Each row below holds a small network's activations on one input, seen along a few directions.
Each table varies a few parts of the input and shows all the possible inputs, shuffled.
Descriptions start from the smaller parts, as in this example, which fits no table here: one of 3 separate values, together with either a single point or one of 9 places around a ring or (one of 6 places along a line, together with one of 8 places around a ring).
Shared parts are said once, and a part with two or three values counts as separate values.
(in the rows, 128 means zero)

Other details of the inputs vary at random and push rows far along three fixed directions, the same in every table; ignore that.

A family of inputs:
R1: [ 81 128 124 131  58 182 116 129 109 154 199 116 178]
R2: [130 118 129 140 187 159 142 115 140 139 122 132 131]
R3: [151 141 121 116 113 146 102 133 130 117 121 109  96]
R4: [148 137 127 103 122 139  96 142 132 114 132 114  95]
R5: [149 138 123 126 112 147 114 144 105 100 118 121 101]
R6: [ 98 131 124 106  59 188 108 134 112 176 176 112 188]
R7: [145 123 133 128  89  58 143 131 122 129 103 138 127]
R8: [132 117 126 140 188 157 142 118 135 136 125 138 133]
R9: [152 137 127 111 120 142 101 139 132 114 128 111  99]
R10: [111 129 120 150 183 160 151 124 123 121 102 136 134]
R11: [117 117 121 129 196 148 141 127 130 119 122 140 135]
R12: [ 56 116 121 114 148 185 149 129 111 178 175 137 224]
R13: [145 125 144 113  94  56 133 131 144 146 115 137 124]
R14: [127 120 131 134 190 156 140 118 145 136 125 132 135]
R15: [125 108 145 154 152  81 177 101 156 167  93 154 157]
R16: [128 142 130 125 121 133  98 125 126  94 150 116  91]
R17: [133 138 120 140 112 141 109 129 126  94 145 114  85]
R18: [126 139 122 127 117 133 102 135 132  92 151 118  86]
R19: [156 134 129 122 110 151 104 135 127 117 121 115  97]
R20: [146 126 139 124  86  64 138 123 142 147 102 129 121]
R21: [135 115 129 147 183 162 144 116 136 135 120 142 134]
R22: [ 68 122 137 127  34  89 145 120 128 181 182 131 206]
R23: [137 145 117 123 118 142 112 149 105 102 117 114 101]
R24: [140 133 135 119  88  61 134 123 150 143 100 127 125]
R25: [125 134 143 142  89  51 136 109 140 122 121 131 119]
R26: [118 107 136 156 155  77 182 106 140 150  87 159 162]
R27: [156 130 123 116 124 139 103 146 117 104 133 121 104]
R28: [103 131 118 132 194 148 143 131 128 120 112 135 133]
R29: [115 127 121 136 192 152 148 125 127 117 114 134 136]
R30: [129 114 121 142 189 156 142 119 129 128 121 137 135]
R31: [138 131 133 128  88  59 148 131 120 130  99 136 126]
R32: [144 141 123 102 115 137  95 140 136 116 127 112  97]
R33: [160 132 127 114 122 140 102 144 124 111 138 121 102]
R34: [ 99 124 132 147 164  69 182 115 142 147  84 150 161]
R35: [155 132 127 107 126 137 100 146 124 113 140 125 101]
R36: [127 133 142 147  85  55 139 105 135 126 119 130 116]
R37: [123 115 123 129 195 149 137 125 134 126 127 141 135]
R38: [ 95 124 122 100  74 175 112 149  94 157 188 119 196]
R39: [137 140 131 145 113 144 107 117 122  96 138 116  91]
R40: [161 127 124 127 115 147 106 141 112 107 126 124 102]
Each input here is: one of 4 places along a line, together with either one of 2 separate values or one of 8 places along a line.
Question: The inputs of R6 and R32 match in every part but the place on the line of 4. If R1 is changed in the same way as R6 into R32, which row does it become?
Answer: R18
Question: The inputs of R16 and R25 match in every part but the place on the line of 4. If R12 is changed in the same way as R16 into R25, which row does it become?
Answer: R29

A family of inputs:
R41: [130 134 123 133 125 159 108 130 123 102 152 118 102]
R42: [109 111 139 118 102 117 151 121 134 194 137 141 198]
R43: [126 130 129 130  97  87 131 124 142 127 119 128 119]
R44: [121 136 120 128 130 163 110 132 129 114 146 117 112]
R45: [112 123 120 101 141 171 123 153 102 143 148 130 169]
R46: [179 135 125 101 144 149  86 147 129  99 125 113  73]
R47: [129 125 119 114 133 178 122 144 110 143 136 123 150]
R48: [138 119 138 112 108 100 132 129 138 161 124 134 152]
R49: [141 134 136 140 102  80 129 120 129 107 116 129 101]
R50: [110 138 123 125 125 164 113 127 119 124 150 115 133]
R51: [174 133 127 117 105  79 124 151 119 107  83 129  91]
R52: [122 125 125 170 249 154 154  97 150  96  97 138  96]
R53: [ 94 112 134 171 216  95 190  88 169 144  92 156 144]
R54: [134 125 124 115 128 179 117 138 116 146 138 122 145]
R55: [ 89 125 132 128  94 106 145 113 130 163 140 130 180]
R56: [139 132 135 139 102  79 130 125 139 113 118 130  97]
R57: [162 131 127 111 108  81 127 153 117 114  94 134 107]
R58: [122 132 124 136 127 162 111 123 114 108 153 120 122]
R59: [111 139 126 128 128 166 115 128 117 122 152 115 130]
R60: [117 121 133 141  95  92 139 117 134 134 139 136 139]
Question: Describe the family of inputs behind these rows.
Answer: either one of 8 places along a line or (one of 2 separate values, together with one of 6 places along a line)
Question: Which other rows does R58 become when the choice among 2 separate values takes its other values? List them by row number.
Answer: R60

A family of inputs:
R61: [ 88 109 126 153 123 141 165  99 147 180 144 135 188]
R62: [171 133 131 175 188  70 150 114 139  55  56 144  38]
R63: [ 79 124 142 138  96 112 159  99 134 190 138 136 202]
R64: [ 88 116 133 148 128 137 158  94 131 174 140 135 197]
R65: [142 136 123  97 136 154 115 154 111 142 124 115 129]
R66: [120 136 112 152 153 179 121 142 100  80 140 125 100]
R67: [154 129 122  98 104 124 117 153 105 141 125 117 133]
R68: [178 135 136 145 169  31 133 109 158  69  62 134  40]
R69: [136 134 126 146 154 184 111 124 107  94 139 120 102]
R70: [126 136 130 115 126 153 101 125 147 131 151 113 113]
R71: [142 131 140 119  98 120 102 126 127 125 156 123 116]
R72: [115 138 115 119  97 111 114 146 112  99 149 121 116]
R73: [106 147 122 127  53 100 124 149 103 116 134 120 127]
R74: [ 93 109 144 151  93 117 163 100 136 190 150 144 199]
R75: [145 130 124  93  97 129 108 156 118 136 112 130 126]
R76: [158 126 136  99  72  99 120 157 101 152 133 127 140]
R77: [145 119 115 102 128 158 110 149 114 128 121 130 133]
R78: [ 80 115 124 140 202 185 147 103 169 163 153 132 160]
R79: [112 144 132 106  66  89 110 142 121 120 147 119 124]
R80: [121 132 140 136 161  72 145 107 154 121  99 137 110]
R81: [116 135 118 120 129 142 110 133 118 100 152 118 118]
R82: [151 139 118 103 170 182 108 154 117 118 118 114 110]
R83: [133 114 135 140 120  55 151 106 172 146 112 138 120]
R84: [113 139 117 132  53  99 126 145  98 112 138 121 133]
R85: [128 138 128 133 115 165 112 122 133 130 136 113 116]
R86: [116 136 116 138 117 154 120 130 105 102 138 117 123]
R87: [131 116 131 147 188 107 145  96 170 130 110 136 115]
R88: [112 145 130 123  54 102 120 139 107 123 134 118 130]
R89: [ 82 113 131 145 208 178 149 101 135 145 160 142 173]
R90: [138 134 132 113  98 118 100 124 130 123 149 114 118]
R91: [158 119 118 112 165 186 105 151 112 110 122 135 109]
R92: [137 113 141 163 109  69 164 104 156 146 104 147 122]
R93: [132 110 135 156 185 110 153 103 173 132 119 146 109]
R94: [130 142 127 117 166 175  95 123 138 109 145 111  97]
R95: [157 129 114 110 167 183 109 151 116 109 121 117 116]
R96: [153 109 136 134 162  84 159 128 140 138  80 158 134]
R97: [129 137 132 126  48 113 117 132 136 145 138 115 121]
R98: [151 137 119 105 168 184 107 155 121 113 116 116 111]
R99: [ 94 107 141 138 136 129 150 101 152 180 163 143 185]
R100: [107 110 117 126 214 186 158 124 127 163 126 136 187]
R101: [125 133 122 130 165 170 107 134 117  86 155 124  99]
R102: [137 131 133 141 116 162 114 119 114 122 145 122 122]
R103: [135 130 123 137 113 164 114 118 128 126 141 113 121]
R104: [139 131 122  99 129 159 112 153 120 133 119 125 133]
R105: [130 137 127 131  88 129 115 125 107 115 134 115 125]
R106: [154 114 142 129 133  55 165 131 134 153  87 152 143]
R107: [147 110 134 139 195 114 164 126 140 137  88 152 139]
R108: [122 145 132 126  88 130 114 129 112 120 131 114 122]
R109: [119 136 124 124  96 112 116 148 109  99 156 129 114]
R110: [147 112 132 124 128  57 161 127 142 148  75 152 147]
R111: [106 147 125 109  65  87 114 152 116 114 147 121 122]
Question: Describe the family of inputs behind these rows.
Answer: one of 3 separate values, together with either one of 5 places along a line or (one of 2 separate values, together with one of 6 places along a line)
Question: The inputs of R78 and R93 match in every part but the choice among 3 separate values. If R79 is changed in the same way as R78 into R93, which row does it become?
Answer: R101
Question: The inputs of R80 and R68 match in every part but the choice among 3 separate values. If R98 is changed in the same way as R80 into R68, which row does it become?
Answer: R95
Question: Which other rows does R75 become when the choice among 3 separate values takes its other values? List them by row number.
Answer: R77, R91
Question: Which other rows does R70 become when the choice among 2 separate values takes its other values? List them by row number.
Answer: R85
